A small network was shown many inputs. Here are its activations along a few directions, one row for each input.
Each table varies a few parts of the input and shows all the possible inputs, shuffled.
Descriptions start from the smaller parts, as in this example, which fits no table here: line(4) and (point or line(9) or (values(3) and ring(5))).
Shared parts are said once, and a part with two or three values counts as separate values.

A family of inputs:
x1: [ -4 -10  -4  -7  -4 -15  -9   9 -19   0  23  -1]
x2: [ -2  -2   4  10  10  -5  10   5 -16  21 -26   8]
x3: [ -8  10   7   8  -7  -4 -11   6 -14 -14  30  -3]
x4: [  7 -14 -10 -18 -18  15  12  -4   3  -7  17 -10]
x5: [ -2  -2   5  10  11 -15   0   1 -10  13 -26   8]
x6: [ -6  -2   4 -10 -20   9   1  -1   3 -22  20   3]
x7: [  1  10  14   5  -5   8   3  -1  12  -7 -28  10]
x8: [  1  11  13   5  -7  19  13   3   7   0 -27   9]
x9: [ -1   1   2 -10 -20  11  -9   5   2 -21  20   0]
x10: [ -9   2   5   0 -15  -2 -11  12 -14 -12  24   7]
x11: [ -3  -4  -4   4   4 -14 -12   2 -20  -3  27 -13]
x12: [ 10   9  -8  -5   2  -1   4  -4  20  -2 -30  -2]
x13: [  9 -22 -11 -17  -6   1   8  -5 -14   8  21  -8]
x14: [ -5  23  12  25   9  -5  -9   3  -5   0 -19   3]
x15: [ -7  11  16  14   0  -5   1   6  -4   2 -23  17]
x16: [ 11   8  -9   6  21 -14  -3 -13   2  11 -23 -13]
x17: [ -5  17  12  14   1  -6  -6  11  -4   2 -23  15]
x18: [  0  19   7   3  -3   5   0   4  13  -9 -27   9]
x19: [  3  25  12  12   3   6  -4  -2  13  -9 -22  -3]
x20: [-11  -6   6   3 -17  11   3   9 -22  -5  23   8]
x21: [ -6  -2   3 -11 -22  20  11   3  -3 -15  21   3]
x22: [-31 -16   1   5  37  24  -2   7  46  25  62  14]
x23: [  6 -20 -12 -18  -3 -11   1  -9  -7  -1  20  -6]
x24: [ -6 -17  -3  -4  -6  -1   5   6 -27   7  22   0]
x25: [  8 -14 -16 -19  -2 -12  -5  -4  -7  -1  20  -8]
x26: [  7 -14  -9 -17 -17   5   2  -8   8 -14  17 -10]
x27: [  6   0 -15  -8  -6   3  -3 -11   8 -19  22 -22]
x28: [ -3   9  17  15  -3   7   7  10 -10  11 -23  15]
x29: [ 15  -2  -7  -3  13 -13  -3  -4   3  14 -28  -2]
x30: [-23  -4  10  20  52  23   0   7  56  39  14  21]
x31: [ -8  -6  11   2 -17   1  -8   7 -15 -10  23   8]
x32: [  9  -8 -13 -18 -16   4  -4  -3   9 -14  17 -12]
x33: [  0  12   3  17  19 -17  -7   0 -10  12 -21  -5]
x34: [ -3 -18   2  -6  -7 -12  -6   4 -20   2  22   0]
x35: [  8   1  -7  -2   0  12  18  -7  12   5 -31  -2]
x36: [  9  -6 -14 -11   5 -13  -5 -10  -6  -3  26 -19]
x37: [  8   1  -6  -1   2   2   8 -11  18  -3 -31  -2]
x38: [ -4  10   1   0 -11  10  -8  -3   2 -26  24 -11]
x39: [  9  16  -7   6   9   0   2 -12  19  -4 -26 -15]
x40: [ 10  -5  -5  -4  13 -15   7 -10   3  13 -27   1]
x41: [ 10  -5  -6  -5  11  -4  17  -6  -2  21 -26   1]
x42: [  0   3   1  10  12 -15  -6   7 -10  13 -26   6]
The inputs of x42 and x1 match in every part but one. If x12 is changed in the same way as x42 into x1, which row does it become?
> x32
Describe the family of inputs behind these rows.
> values(2) and (point or (line(4) and ring(5)))
Start at x2 and move only the ring(5) part, one step at a time. The first step leads to x41. Which rows follow, in order?
> x35, x8, x28
Start at x27 and move only the line(4) part, one step at a time. The first step leads to x32. Which rows follow, in order?
> x26, x4

A family of inputs:
x43: [  2   1   2   2  -5  -4  -1   3 -12   1 -11   4]
x44: [-6  5  5  5  6  1 -5  5  9  0  0  5]
x45: [  2   2   3   1  -8   1   2   3  -9  -2 -12   4]
x46: [  5   7   1   1  -5   1   4  -4  -3  -4 -10  -4]
x47: [  3   7   3   2  -5  -4  -6   1  -4  -7 -11   1]
x48: [-1  0  0  0  9 -1 -2 -1 15  3 -2  1]
x49: [  5  -4  -4  -4  -4  -1   5  -2  -3   0 -13  -1]
x50: [-6  0  5  4  3  7  2  5  4  6 -2  9]
x51: [  4   3   0   2   0  -5   5  -2 -11   3  -9  -4]
x52: [-1 -5 -1  0  9  0  2 -1  6 11 -2  4]
x53: [  5   3   1   1  -4   2   7  -3  -8   0 -11  -3]
x54: [ -1 -21 -12 -23 -19   2  -5   1  -8 -16  58  -9]
x55: [  1   6   4   1  -9   0   0   3  -3  -6 -11   2]
x56: [-3  3  1  8 12 -1 -1 -1  5  7  2 -2]
x57: [ 6  9  0  2 -1 -3 -1 -4 -3 -5 -9 -6]
x58: [ 5  5 -1  4  1 -7 -1 -3 -8 -1 -8 -7]
x59: [  7   1  -3  -4  -6  -1   2  -4   2  -4 -13  -1]
x60: [  3   3   2   4  -3  -7  -7   2  -9  -2 -10   1]
x61: [-2 -4 -3  2 11 -3 -3 -1 10  7 -1  1]
x62: [  6  -1  -3  -2   1 -10  -3  -2  -3   0 -11  -4]
x63: [-6  1  3  8  8 -1 -6  5  4  5  0  5]
x64: [-6  0  4  5  6  2 -1  5  0  8 -1  9]
x65: [-4  1  2  5  7  7  8  0  5  7  0  1]
x66: [-3  1  2  5 10  2  4 -1  1 10  1  1]
x67: [-2 -1  0 -1  5  4  3 -1 15  3 -3  3]
x68: [  5  -4  -5  -3  -1  -6   2  -3  -6   3 -12  -1]
x69: [-6  3  4  5  2  7  0  4  9  1 -1  7]
x70: [  7   2  -3  -3  -2  -5  -3  -4   1  -5 -12  -3]
x71: [-1 -5  0 -1  6  5  5  0 10  8 -3  4]
x72: [ -9 -19   0 -15 -23   2  -7  -1 -15 -20  60  -5]
x73: [-3  6  3  4  6  6  5 -1 10  3  0  0]
x74: [-2  7  2  5  9  3 -1 -2  9  2  1 -1]
x75: [ -4 -12 -12 -19 -18   6  -4   4 -12 -15  60 -14]
Describe the family of inputs behind these rows.
> values(3) and (point or (values(2) and ring(5)))
The inputs of x75 and x54 match in every part but the values(3) part. If x51 is changed in the same way as x75 into x54, which row does it become?
> x68
Which other rows does x59 become when the values(3) part takes its other values? List them by row number.
> x46, x55
List by row number the other rows that have the values(3) part in common with x44.
> x43, x45, x47, x50, x55, x60, x63, x64, x69, x72
Which other rows does x73 become when the ring(5) part takes its other values? List them by row number.
> x56, x65, x66, x74

A family of inputs:
x76: [ 2  3  0  2  5 -1  2 -1  4  4 -7 -1]
x77: [  3   1  -1   0   3  -3   0  -1   0   3 -10   0]
x78: [  2   5   3   3  -3  -1   0   0  -2  -2 -11   1]
x79: [ 0  0  1  2  6  0  1 -2  6  5 -7  2]
x80: [ -6 -15  -6 -14 -17   4  -5   2 -11 -15  51  -6]
x81: [  1   3   2   4   0  -1   1   0  -3   1 -10   1]
x82: [ 0  2  1  2  5  2  2  0  8  5 -6  2]
x83: [-3  4  3  4  4  3  1  2  5  4 -6  4]
x84: [-1  4  3  5  4  0 -1  1  1  3 -7  2]
x85: [  4   1   0   1   1  -2   2  -2  -1   2 -11  -1]
x86: [ 1  2  2  3  2 -3 -1  1 -2  2 -9  2]
x87: [ -4 -16 -10 -17 -16   3  -4   0  -8 -14  51  -9]
x88: [  4   3  -1   0  -1  -2   0  -2   0  -2 -12  -1]
x89: [-3  3  4  5  5  0  1  1  3  4 -6  3]
The inputs of x87 and x80 match in every part but one. If x85 is changed in the same way as x87 into x80, which row does it become?
> x81
Describe the family of inputs behind these rows.
> values(2) and (point or line(6))
